Small tables with named rows and columns. After each table, cells are looked up by row and column.

movo
|  | sol | pipa | vedanar | zeku | supuve | semuz | nake | ser |
|---|---|---|---|---|---|---|---|---|
| sut | 109 | 140 | 141 | 120 | 146 | 158 | 157 | 123 |
| vivudo | 19 | 126 | 139 | 129 | 126 | 168 | 29 | 194 |
| nidun | 156 | 143 | 128 | 146 | 144 | 119 | 62 | 225 |

What is the ser of sut in movo?
123
What is the nake of nidun in movo?
62
What is the sol of sut in movo?
109
What is the supuve of sut in movo?
146
What is the nake of vivudo in movo?
29
What is the zeku of sut in movo?
120
What is the supuve of nidun in movo?
144
What is the sol of nidun in movo?
156
What is the sol of vivudo in movo?
19
What is the vedanar of sut in movo?
141
What is the zeku of nidun in movo?
146
What is the semuz of nidun in movo?
119

pilutof =
        fevem  devesep    deto    zav     biv     naz  rikaviz    gesu   megun
bazona  -3458   -22112    1281  26002   50057   54501     7588     755    -347
fopuf   64503   -25433   35514  49623  -30584  -14041     7657    3580   35501
kug     16583    -5561  -12110   6535  -33870   71144    11729  -66530  -28766
pog     63406      767   45277  41841    8845  -68877    27965   36741    9796

kug, zav: 6535
kug, devesep: -5561
bazona, zav: 26002
fopuf, zav: 49623
fopuf, gesu: 3580
bazona, biv: 50057
kug, deto: -12110
bazona, fevem: -3458
kug, megun: -28766
pog, fevem: 63406
kug, naz: 71144
fopuf, rikaviz: 7657
fopuf, devesep: -25433
bazona, megun: -347
kug, biv: -33870
pog, devesep: 767
kug, fevem: 16583
pog, megun: 9796

pag.tsv
	nub	saz	ril	zeva	lizi	ner	kobas
vozekoz	45	37	19	38	49	26	29
vevamo	41	31	15	33	56	20	25
vuma	27	29	72	47	88	49	51
poviper	55	64	81	64	42	74	71
vupe	36	40	70	50	73	53	55
natofa	60	68	76	64	33	74	71
selup	47	40	20	40	45	29	31
ponezil	60	66	71	61	33	70	68
mipu	58	56	38	51	27	48	46
pab	27	28	71	46	89	48	50
lav	33	33	61	46	75	45	47
fepip	30	32	70	47	83	49	51
kifo	63	59	30	50	19	46	44
gutema	55	61	74	60	42	69	66

What is the saz of vevamo in pag?
31
What is the saz of poviper in pag?
64
What is the lizi of mipu in pag?
27
What is the saz of mipu in pag?
56
What is the kobas of mipu in pag?
46
What is the lizi of ponezil in pag?
33
What is the nub of selup in pag?
47
What is the kobas of vevamo in pag?
25
What is the lizi of selup in pag?
45
What is the ner of natofa in pag?
74
What is the zeva of mipu in pag?
51
What is the saz of gutema in pag?
61
What is the nub of natofa in pag?
60
Row with the largest lizi: pab

pir:
	zanuba	meka	gusefe	naso	vin
timos	31.27	31.49	31.02	30.95	30.07
remek	95.37	11.77	19.09	42.64	3.66
poz	24.09	41.52	23.55	27.39	21.35
rov	27.92	42.06	23.11	25.90	16.36
kif	20.38	26.73	35.26	48.22	43.82
ribob	22.33	46.73	27.70	36.10	29.73
peme	17.35	28.86	35.05	20.71	20.92
tel	24.75	13.69	35.80	45.86	50.13
durefid	21.97	23.85	33.64	49.64	54.14
vis	26.56	53.77	25.02	25.77	10.36

gusefe of tel = 35.80
naso of remek = 42.64
zanuba of rov = 27.92
gusefe of ribob = 27.70
naso of rov = 25.90
naso of kif = 48.22
gusefe of peme = 35.05
Which row has the largest gusefe? tel

dufeg =
        zopok   ton  ramot  vamu   sab
ses      4189  2773   4453  6802  4391
lilob    1108  4719   2413  3636  3925
betugo   2531  2864   3425  3753  4081
livol    3156  1721   3110  4878  2924
fiv      6165  3709   5489  7559  4550
mives    6247  2760   5169  5858  3757

What is the zopok of betugo in dufeg? 2531
What is the sab of mives in dufeg? 3757
What is the vamu of lilob in dufeg? 3636
What is the vamu of betugo in dufeg? 3753
What is the vamu of mives in dufeg? 5858
What is the zopok of fiv in dufeg? 6165
What is the sab of fiv in dufeg? 4550
What is the ramot of betugo in dufeg? 3425
What is the sab of lilob in dufeg? 3925

zud.csv
,vatesa,taz,tokin,lomeva,rofo
fopuf,76,166,188,161,134
sotefu,239,149,164,134,133
dumum,107,169,131,137,159
ker,181,123,143,141,118
mobuf,176,117,78,159,154
potedo,231,148,196,141,123
roziva,125,137,195,166,154
domo,41,152,139,156,138
kofo,137,144,162,136,183
dib,182,150,169,160,133
momot,34,127,113,131,136

What is the vatesa of momot in zud? 34
What is the vatesa of mobuf in zud? 176
What is the tokin of potedo in zud? 196
What is the lomeva of roziva in zud? 166
What is the rofo of fopuf in zud? 134
What is the rofo of kofo in zud? 183
Row with the largest tokin: potedo

papezem
columns: dunu, dekamit
luz: [206, 61]
der: [207, 179]
loz: [206, 210]
padivon: [210, 205]
megalum: [207, 177]
bak: [208, 196]
mufub: [206, 212]
nafosip: [207, 85]
zopu: [210, 186]

padivon, dunu: 210
nafosip, dunu: 207
megalum, dunu: 207
zopu, dunu: 210
luz, dekamit: 61
loz, dunu: 206
loz, dekamit: 210
megalum, dekamit: 177
der, dunu: 207
bak, dekamit: 196
Which row has the largest dekamit? mufub

kikoro =
|  | nune | sokeg | dibi | bika | tudimut | nubisug | gizopif | rurid |
|---|---|---|---|---|---|---|---|---|
| zadoma | 6.775 | 1.315 | 3.897 | 4.385 | 2.020 | 4.943 | 4.168 | 2.332 |
| loz | 3.508 | 7.691 | 2.923 | 1.382 | 2.020 | 4.943 | 5.135 | 4.252 |
| panob | 5.468 | 5.565 | 8.767 | 8.891 | 3.377 | 4.943 | 5.135 | 6.172 |
| nev | 4.815 | 2.377 | 4.871 | 7.389 | 3.377 | 4.943 | 9.003 | 6.172 |
| saf | 3.508 | 3.440 | 1.949 | 2.884 | 8.802 | 6.272 | 5.135 | 5.532 |
| degup | 4.815 | 3.440 | 3.897 | 1.382 | 2.020 | 7.158 | 7.069 | 4.252 |

What is the gizopif of zadoma in kikoro?
4.168
What is the tudimut of saf in kikoro?
8.802
What is the gizopif of loz in kikoro?
5.135
What is the tudimut of nev in kikoro?
3.377
What is the bika of degup in kikoro?
1.382
What is the sokeg of loz in kikoro?
7.691
What is the tudimut of loz in kikoro?
2.020
What is the sokeg of zadoma in kikoro?
1.315

